[[-4.29  2.71  2.00 -5.04 -4.26 -2.92  2.45  0.05  1.47]
 [ 2.09 -0.61 -0.84  1.74  1.26  0.65 -0.38  0.79 -0.75]]
Counting starts at 1.
The entry at row 1, column 2: 2.71
Read off the bottom-right entry.
A: -0.75
Read off the entry at row 2, column 1.
A: 2.09
Read off the entry directly below 2.45.
A: -0.38
Read off the entry in the top-left corner.
A: -4.29
Read off the top-right entry.
A: 1.47
The entry at row 2, column 3 is -0.84
The entry directly below the smallest entry: 1.74
The entry directly above -0.84: 2.00
Read off the entry just left of -0.38.
A: 0.65
The entry just left of 0.05: 2.45
The entry just left of -2.92 -> -4.26

Questions about the row below.
1) Give the entry just left of 15.
2) Give the first entry from the right.
3) Give the 2nd smallest entry.
4) Give the 2nd entry from the left.
[-39   5  18 -24 -13  -7   2  12  34  35  15  36]
1) 35
2) 36
3) -24
4) 5
